These are the activations of a small neural network, seen along a few directions. Each row is one input.
Each table varies a few parts of the input and shows all the possible inputs, shuffled.
A made-up example of a description, with smaller parts first: one of 5 places around a ring, together with either a single point or one of 11 places along a line or (one of 3 separate values, together with one of 6 places along a line).
Shared parts are said once, and a part with two or three values counts as separate values.

Other details of the inputs vary at random and push rows far along two fixed directions, the same in every table; ignore that.
To show where, the next rows are all for the same input, with only those details redrawn:
[ -5 -18  -4  -3   6  -2 -13   3  -1   0   1   9]
[  2  27  12  -4 -28 -16  21   3  -8   2  41 -30]
[ 23  29  -2  47  28  82  57 -30  63 -23  57  81]
[ -5 -17  -4  -3   6  -2 -13   3  -1   0   1  10]
[ -5 -18  -4  -3   6  -2 -13   3  -1   0   1   8]

Rows:
row 1: [ -6 -16  -1   0   9  -4 -15   3   0   2   1   9]
row 2: [-16  -7  -9   1   5 -11  -2  -3   8  -5 -16   6]
row 3: [ -3  -1 -17  -9  -9 -10  -7   1  10  13 -20  22]
row 4: [  3 -15   5  -1  13   4 -15   4  -5   4  -5  -1]
row 5: [  8 -21  -1  -8   7   9 -11   2  -8  -5  -4   1]
row 6: [  5  -3   3 -15   9  10 -12   4  -5  -6 -20  -3]
row 7: [  0   2   7   3  17   3 -11   5   1   0 -27  -6]
row 8: [ -8 -15   0   7  10  -7 -14   3   2   3  -2   6]
row 9: [-12  -6  -7 -13   0  -2 -11  -1   5 -10  -9  14]
row 10: [  2  -3   1   0  14   3  -4   1  -1  -1 -28  -9]
row 11: [ 30  45   8  38  34  95  57 -28  61 -26  35  72]
row 12: [ 13  38  18 -17 -26  -1  24   2 -12  -8  20 -38]
row 13: [  3 -18  -2   7  12  -3  -5   2  -5   5 -13  -9]
row 14: [ -8 -15  -3  11  11 -11 -12   3   3   4  -5   2]
row 15: [  7 -20 -10   4  -6  10  -2  -7 -20   5 -16   2]
row 16: [  6 -19   0  -7   8   6 -13   3  -8   0  -5  -2]
row 17: [-13  -8 -18  -3 -14   0   0 -11  -9  -5 -21  16]
row 18: [  5  23   9  -9 -33 -17  23   2 -13  -5  42 -31]
row 19: [  1   0   3   3  16   3  -6   3   0   0 -27  -8]
row 20: [ -2 -20  -7  -6   4  -2 -13   0  -2  -3   2   8]
row 21: [ -6 -18  -4  -3   6  -2 -14   3  -1   0   1   8]
row 22: [-15  -4  -5 -11   2  -3 -11   1   6  -7  -9  14]
row 23: [-11  -9  -8 -15  -2  -2  -9  -1   3 -14  -9  14]
row 24: [  8  46  25  -3 -17  -7  20   5  -7   1  16 -40]
row 25: [ 10  29  15  11 -18 -14  27   2  -9   7  28 -43]
row 26: [  5  -4  -7  -4  -5  14  -1  -7 -17  -1 -32   1]
row 27: [  7 -14 -16  -1  -5 -10  -9   2   3  20 -10  16]
row 28: [  2   1   9  -9  14   9 -13   5  -1  -2 -20  -1]
row 29: [ -7 -17  -7  11  10 -11  -8   2   2   3  -6   1]
row 30: [  4 -16   2  -4  11   8 -13   5  -6   2  -5   1]
row 31: [-10  40   7   3 -27 -25  27   0   2  -2  23 -31]
row 32: [  2 -14   4  11  15  -1 -12   4  -2   6 -11  -6]
row 33: [-17  -1  -1  -2   6  -9 -13   2   8  -4 -12  11]
row 34: [ 17 -13 -10  -2   0  -1  -9   4  -2  23 -16   8]
row 35: [ -3 -21 -17   5 -10   1  -2  -9 -16   2 -10  12]
row 36: [ 22  47  10 -10 -32  -9  27   3  -6  18   9 -30]
row 37: [  9  31  22   5 -18 -11  20   4  -9   7  31 -39]
row 38: [  1  24   7   8 -24 -23  30  -2  -6   4  34 -36]
row 39: [-16  -2  -2  -8   4  -6 -13   1   7  -5  -9  13]
row 40: [-17  -1  -3   4   7 -11 -10   1  10  -3 -16   9]
The inputs of row 3 and row 27 match in every part but one. If row 2 is changed in the same way as row 3 into row 27, which row does it become?
> row 38
The inputs of row 5 and row 23 match in every part but one. If row 16 is changed in the same way as row 5 into row 23, which row does it become?
> row 9
Describe the family of inputs behind these rows.
> one of 4 places along a line, together with either one of 2 separate values or one of 8 places along a line
A walk changes only the place on the line of 8. It starts at row 38 and steps to row 29. List the rest of the walk in order.
> row 14, row 8, row 1, row 21, row 20, row 18
A walk changes only the place on the line of 8. It starts at row 12 and steps to row 6. List the rest of the walk in order.
> row 11, row 28, row 24, row 7, row 19, row 10

Rows:
row 41: [ 51  29  30  27  17  74  55 -17  10 -21  63  -5]
row 42: [  17    9   34   -1  -29  -50    4   20  -68   30    4 -123]
row 43: [ -37 -102  -33   26   41  -24  -56    4   -5    7  -24   40]
row 44: [-34  65   2 -51 -76 -67  11   6 -43  -5 -44 -80]
row 45: [ -29   34   37   -8  -23  -75   -4   24  -37    5    4 -111]
row 46: [-41 -72 -67 -18 -12 -17 -41 -17 -10  -3 -70  71]
row 47: [ 26 -62 -15 -21  44  20 -62  17  -9  30 -83  29]
row 48: [ -32 -108  -28   -8   37  -10  -65    7   -9  -16   -7   44]
row 49: [  0   0  11  33  76  89  15 -20  67 -54  18  79]
row 50: [ 12  38 -12  20 -24  15  52 -15  49   8  84  53]
row 51: [ 54  49  26   6  -4  81  50 -16  11 -16  56  16]
row 52: [ 57  52  16  56   9  48  64 -17  32  21  27   3]
row 53: [ 13  41   0 -43 -82 -41  20   3 -75  20 -43 -91]
row 54: [-24   2   6 -55 -76 -76 -16  20 -52   5  60 -63]
row 55: [  9  33 -12  58 -15   3  60 -21  50  12  75  39]
row 56: [-21 -36 -11 -29  52  -6 -68  20  23   6 -83  42]
row 57: [ 10  77  19  48  15  22  56 -13  62  -4  27  15]
row 58: [-30 -48  -1 -42  48  13 -76  15   4 -25 -65  40]
Describe the family of inputs behind these rows.
> one of 3 separate values, together with either a single point or one of 5 places around a ring
The inputs of row 52 and row 55 match in every part but the choice among 3 separate values. If row 41 is changed in the same way as row 52 into row 55, which row does it become?
> row 48
